These are the activations of a small network on made-up records, seen along a few directions, one row for each record.
Here are examples, each followed by its value of one field, T.
The largest differences between rows may come from other fields.
Random noise pushes rows far along 4 fixed directions. That doesn't count. These rows show it; they differ only by the noise:
[-266  -46  -18  -16   45    3  140   52 -319 -240  -21   -9 -146  -18
   27   36   -3  -74]
[-491 -308 -299  379  193  112   28   11 -110   63 -592  310 -319  -24
   91  605  769 -474]
[ 100 -136   24 -388 -134   12  234 -128 -190 -248  118  -39   12 -102
 -264  -76 -331  119]
[-281  -48   21  -60  131  -95  194   30 -214 -199  -15   56 -322 -106
   -8  127   64 -154]
[-100 -428  226 -169  256 -299  202 -317  196  -21 -240  352 -347  -71
 -436  511  161 -290]
[  11 -302 -194 -206  -67   95  199 -168  -18  -34 -231  170 -131 -172
 -252  290  158 -131]

[-101  201 -135  326  -56  199 -275  178  -73   68  -77 -220  365  151
  371 -257   97   91]
t14
[-420  329  554   80  468 -583   76  186   59 -133  311  -35 -576  -99
  234 -106  -45 -144]
t4
[-180 -288 -456  477 -165  401 -221  152 -391   99 -440  105  384  406
   30  238  369  -80]
t12
[ 318  -55    0 -246   -3   54   -4 -111  305  128   51   70    9 -158
 -188    1 -127  146]
t23
[-338  173 -371  295  158  135   29  377 -324   98  -19   41 -356   47
  282  115  327 -208]
t19
[  63  -34  291  -14  158 -181   40 -283  477   70  -97  101 -145 -266
  -12  202  194 -158]
t22
[-249  356 -329  283 -174  371  -61  313 -442 -119    1 -312   63 -202
  607 -337  179   61]
t25
[  69    9  -73  298 -157  229 -338  229 -337   -2   60 -157  743  647
   23 -282 -350  327]
t26
[-333 -147  128  220   41   53  -70   16 -438 -319 -131  -49  186  349
   48    6  -46  -47]
t27
[-331  294   11  374   62   27  -88  223 -373 -180  106 -182   52  127
  366 -157  -31  -23]
t7
[  31  -16  224  -11  -90  -69  -19  -35 -266 -231  175 -135  307  247
 -146 -168 -454  193]
t11
[-231  221  234 -215  210 -300  326   57  -79 -228  305  -67 -624 -441
   84  -69  -63 -128]
t20
[-292   66 -154  335  -62  173  -82  120 -161  -75 -273    2   -8  -34
  350   19  333 -108]
t24
[-306  136  153  309  178  -66 -129    8   11  -53 -136  -50  -14  -41
  348  -49  295 -101]
t3
[ -92   34   84  223   12   22 -188  101 -117    5  -47  -79  187  191
  149 -145  -46   86]
t10
[-390  245 -474  497 -137  437 -137  366 -432 -129 -153 -198  108   19
  615  -53  409  -84]
t1
[ 208 -159  414 -226   79 -259   80 -380  519   29  -45  110 -175 -271
 -199  121  -30  -61]
t28
[  45 -106  107 -123  196 -247  176   40   92   56  147  240 -447   92
 -305  275  -67 -147]
t2
[ 293 -133   16 -312   66 -194  122  -87  284  210  110  183 -176 -103
 -398  206 -115  -32]
t17
[ 165  370 -229 -207  -45  -41   63  285  317  205  323  -71 -297 -239
  166 -131   19   47]
t15
[  -5  -15  332   42  165 -319  -80  110  -21  -63  266   71   46  499
 -238   17 -351   72]
t6
[  59   46 -106 -129 -112   92  -26   65 -135  -79  136 -103  168  122
  -16 -141 -147  116]
t13
[-145 -107  108  199   13  -59  -54   54 -176  -97  -39   13   41  307
  -55   76  -57  -55]
t5
[ -12  -66   37 -117  236 -224  145    0  161  120   50  198 -487 -133
 -163  191   96 -186]
t16
[-145  258 -584  163 -325  412  -15  381 -474  -76   28 -177  115   18
  337 -198   78   83]
t18
[-182   19   -9  513  -25  136 -321   13   30   76 -324  -21  371  223
  313    2  275  -27]
t9
[-222   20  346  185  136  -79  -63 -125   46 -228  -98  -33  -21  -65
  212    1   72  -70]
t21
[ 653  -94 -130 -666 -212  -87  233 -177  486  224  266   91 -112 -254
 -547  106 -326  116]
t8

Here are new rows. What is T for each?
[-118  -60  388   -4  258 -337   59 -139  138 -134   91   95 -198   21
 -104  188  -57 -134]
t1
[ 237  141 -234 -462 -170   50  192   60    6  -12  308  -95  -80 -250
 -103 -181 -228  176]
t13
[-492  255  170  230   94  -34   62  207 -637 -466  190 -279  -97   44
  381 -344 -148    8]
t20
[-173    0 -148  271   -1  162  -64  262 -420  -61  -10  -12   73  312
   62  -36  -16   44]
t2
[  20  -74  -47  138  -77   73 -155  142 -270  -26   39  -16  391  483
 -135  -80 -216  195]
t6
[  -7 -162 -264  153 -115  274  -97   66 -231   77 -176   36  211  205
    9   15   76   35]
t16
[ -52  -88  662 -177  146 -251   77 -375   -4 -362   76  -70   84  -95
  -92 -172 -363  113]
t21
[  92 -137  271 -315   63 -266  244 -239  164 -115  125  112 -282 -248
 -327  124 -181  -60]
t20
[ 122  145 -376 -209  -19   31  173  189   36  163  143   56 -367 -274
  -23   80   95  -96]
t17
[-186    9  -31  278  -25  163 -154  188 -462 -141   24 -120  237  440
  172 -200 -145   84]
t16
[-236   45  374  322  332 -337 -257   88  120   68   16   58   80  404
   55   -3    7  -37]
t15
[  12 -153   79 -238  -56   -8  220 -211 -140 -182    7   -9  -78 -200
 -164    1 -112   -5]
t20
[-207   73  604  134  410 -328 -141   -8  -38 -201  200  -14  -64  329
   42 -119 -302   33]
t23
[ 313 -288   83 -440  206 -293  265 -246  393  266   68  364 -446 -149
 -617  411  -60 -161]
t19
[ 188 -188 -213 -280   -4   54  240  -50   38  110  -14  203 -352  -97
 -329  255   72 -128]
t2
[ -78  -62 -364   83  125   60   84  133  162  293 -196  233 -482 -227
   39  343  502 -279]
t16
[-363  -37  -97  129  193 -104  127  129  -40  -46 -144  198 -480 -139
   48  359  356 -319]
t27
[  21 -227 -163  214  -71  232 -150   26 -294   39 -151   57  348  504
 -143   83  -55   28]
t19
[  16   40 -375   80  -10  173  -35  215  -58  218  -40   68   -3   97
   47   91  158  -35]
t26
[ -49 -146  373  224  142 -245 -216  -90   55   -2  -67  115  182  408
 -129   39 -187   21]
t10
[  80   48 -218   29 -318  328 -113   75 -244  -89  -60 -231  434   63
  164 -346  -87  225]
t4
[-240  116  340  340  125  -40 -141 -122  -96 -204  -93 -147  255   62
  310 -170   16   22]
t22
[ 110 -149   90 -137  102 -199  145  -16   -3    9  132  234 -246  160
 -402  186 -223  -34]
t2
[ 491  -42 -333 -481 -234   32  200  -75  300  225  146  108 -107 -248
 -406  113 -177   73]
t8
[-223    0  315  522   19    2 -408  147 -334 -161  -26 -153  550  717
  227 -242 -260  166]
t10
[ 119 -186  -85 -157 -195  291   83 -324   92  -70 -302   -2  147 -393
    4   33  174   22]
t21
[ 293 -355  425 -152   49 -210  -26 -455  275   37  -80  114  332  115
 -504  171 -268   62]
t7
[-192  390  297   15  161 -208   17  114   44 -133  266 -191 -179 -245
  353 -298  -42   57]
t3
